A small network was shown many inputs. Here are its activations along a few directions, one row for each input.
In each table, some parts of the input vary, and every possible input appears once, in random order.
A made-up example of a description, with smaller parts first: one of 2 separate values, together with either a single point or one of 11 places around a ring or (one of 4 places along a line, together with one of 8 places around a ring).
Shared parts are said once, and a part with two or three values counts as separate values.
In the rows, 128 means zero.

Other details of the inputs vary at random and push rows far along two fixed directions, the same in every table; ignore that.

Rows:
x1: [127 149 111 110 128 125 122  83 151  80 119]
x2: [135 191  90 158 171  92 127 135  71  91 115]
x3: [ 92  84 115 231 111 186 212 114 110 162 113]
x4: [124  81 163 103  91 165 133 142 167 161 141]
x5: [145 164 139  57 134  89  76 118 146  85 135]
x6: [135 125 168  30  99  87  59 120 174 112 130]
x7: [149 166 146  67 116  75  78 121 125  94 121]
x8: [101  91 111 173 142 160 168  94 151 142 117]
x9: [135 159 127 122 129  79 109 135 112 123 122]
x10: [150 163 136 110 124 113 121 132 117 113 132]
x11: [112  73 162 135  74 132 137 151 147 194 124]
x12: [127 116 123 142 133 178 157 136 126 129 141]
x13: [133 131 171  59  87  42  62 133 157 140 115]
x14: [143 152 134 108 121 114 114 129 114 109 125]
x15: [152 200  92 146 169 123 141 125  73  75 130]
x16: [132 180  71 201 160 158 181  89  76  66 115]
x17: [114  78 162 138  74 131 138 151 147 196 127]
x18: [121 105 129 150 111 169 151 142 104 141 118]
x19: [156 207  93 149 171 122 143 126  72  74 132]
x20: [108  63 157 102  89 173 124 140 159 160 128]
x21: [139 195  53 180 234 124 146 119  68  67 135]
x22: [ 96  29 126 194 123 213 185 149 143 202 136]
x23: [122 117  91 195 176 174 174 136 107 142 143]
x24: [120  79 150 121 115 137 121 137 169 178 142]
x25: [116 106 108 153 164 144 131 135 124 135 127]
x26: [140 130 170  32  98  86  63 123 179 115 134]
x27: [143 160 126  84 162  67  74 117 148 105 136]
x28: [119  87 162 133  76 126 135 151 147 194 131]
Each input here is: one of 4 places along a line, together with either a single point or one of 6 places along a line.
Q: The inputs of x15 and x11 match in every part but the place on the line of 4. If x19 is changed in the same way as x15 into x11, which row does it become?
A: x17
Q: Start at x24 and move only the place on the line of 4, one step at a time. The first step leads to x4. Which rows follow, in order?
A: x10, x28
Q: List by row number the other rows that have the place on the line of 4 in common with x4.
A: x1, x5, x6, x12, x20, x26
Q: Change only the place on the line of 6 in x23. List by row number the other rows that result.
A: x21, x22, x24, x25, x27

Rows:
x29: [146 208 124  79 151  21  69 112 129  82 121]
x30: [124 119 104 179 107 238 219 107 100 113 118]
x31: [128 155  78 184 181 149 153 108  87  96 122]
x32: [149 195 144  49 128  41  57 137 124  87 129]
x33: [113  40 169 155  76 156 153 145 164 219 125]
x34: [114 102  93 182 161 211 186 132 101 120 133]
x35: [121 100 150  81 113 137 110 130 171 133 136]
x36: [135 119 137 115 133 113 111 111 153 136 134]
x37: [132 163  78 182 186 149 161 113  98 101 139]
x38: [113  38 163 114  86 185 129 134 172 175 123]
x39: [126 167  78 192 168 128 163 128  83 110 122]
x40: [118  56 154 101  94 168 121 132 172 158 129]
x41: [102  93 140 119 107 135 127 118 162 145 126]
x42: [146 126 142  85 138 122  98 119 156 116 140]
x43: [134 165 129  90 148  77  90 106 149  99 132]
x44: [126 103 168  86  83 113 104 158 149 164 136]
x45: [114 120 101 211 151 167 194 141  95 154 128]
x46: [143 173 131  91 131  45  80 120 143 114 123]
x47: [130 146 101 182 158 162 166 152  62 121 125]
x48: [121  81 171  94  67 129 108 161 153 179 131]
x49: [ 88  18 165 148  74 186 152 129 170 201 117]
x50: [140 159  88 160 195 167 161 122  95  87 143]
x51: [126 126 113 198  89 214 218 141  64 140 121]
x52: [129 163 126  87 143  75  89 106 151  96 130]
x53: [140 185  86 186 189 114 160 124  75 103 127]
x54: [114 101  98 186 161 213 183 132  99 123 127]
x55: [141 161  81 162 190 170 158 124  99  88 144]
x56: [119 170  82 188 169 125 166 127  81 105 121]
x57: [144 195 129  86 149  28  68 109 117  82 107]
x58: [163 198 149  57 143  41  60 134 121  93 136]
x59: [120 156  77 178 181 146 160 109  89  91 126]
x60: [169 198 146  61 141  42  57 133 122  97 138]
x61: [127 102 168  83  84 107  97 153 140 155 125]
x62: [143 170  92 174 168 144 150 147  58 105 127]
x63: [135 159 122  91 140  78  87 106 153 103 132]
x64: [101  30 168 152  63 156 145 143 157 213 109]
x65: [157 209 125  84 155  23  66 113 130  89 125]
x66: [106 108  86 201 151 192 187 123 110 136 131]
x67: [136 128 137  75 127 117  92 123 165 113 139]
x68: [134 164  85 158 192 168 161 124  97  85 143]
x69: [109  82 156 123  88 109 123 133 149 169 112]
x70: [106  54 191 138  13 149 153 124 167 179 106]
x71: [153 162 152  57 111  57  58 139 132 111 127]
x72: [124  86 179  93  76 126 112 160 154 182 137]
x73: [135 178  74 186 179 113 154 122  71  97 119]
x74: [110  82 153  89 101 154 118 131 172 142 131]
x75: [114  88 175 113  44 147 134  95 172 136 113]
x76: [124 107 143 119 126 122 121 114 155 143 132]
x77: [105  39 160 108  79 188 135 140 184 176 132]
x78: [151 155 158  69 110  73  74 146 139 131 138]
x79: [126 153  73 181 180 149 158 109  91  96 128]
x80: [131 101 164  92  81 117 103 158 151 169 138]
Q: The inputs of x64 and x62 match in every part but one. If x65 is changed in the same way as x64 into x62, which row does it become?
A: x78
Q: The inputs of x50 and x58 match in every part but one. If x30 is changed in the same way as x50 into x58, which row does it become?
A: x51
Q: Describe the family of inputs behind these rows.
A: one of 4 places along a line, together with either a single point or (one of 2 separate values, together with one of 6 places along a line)
Q: List by row number the other rows that have the place on the line of 4 in common with x59.
A: x31, x36, x37, x41, x43, x49, x52, x63, x66, x75, x76, x79
Q: Change only the place on the line of 4 in x71. List by row number the other rows that result.
A: x40, x73, x79
Q: Change only the place on the line of 6 in x53. List by row number the other rows that result.
A: x29, x45, x56, x57, x69
Q: Change only the choice among 2 separate values in x35. List by row number the other rows that result.
A: x67
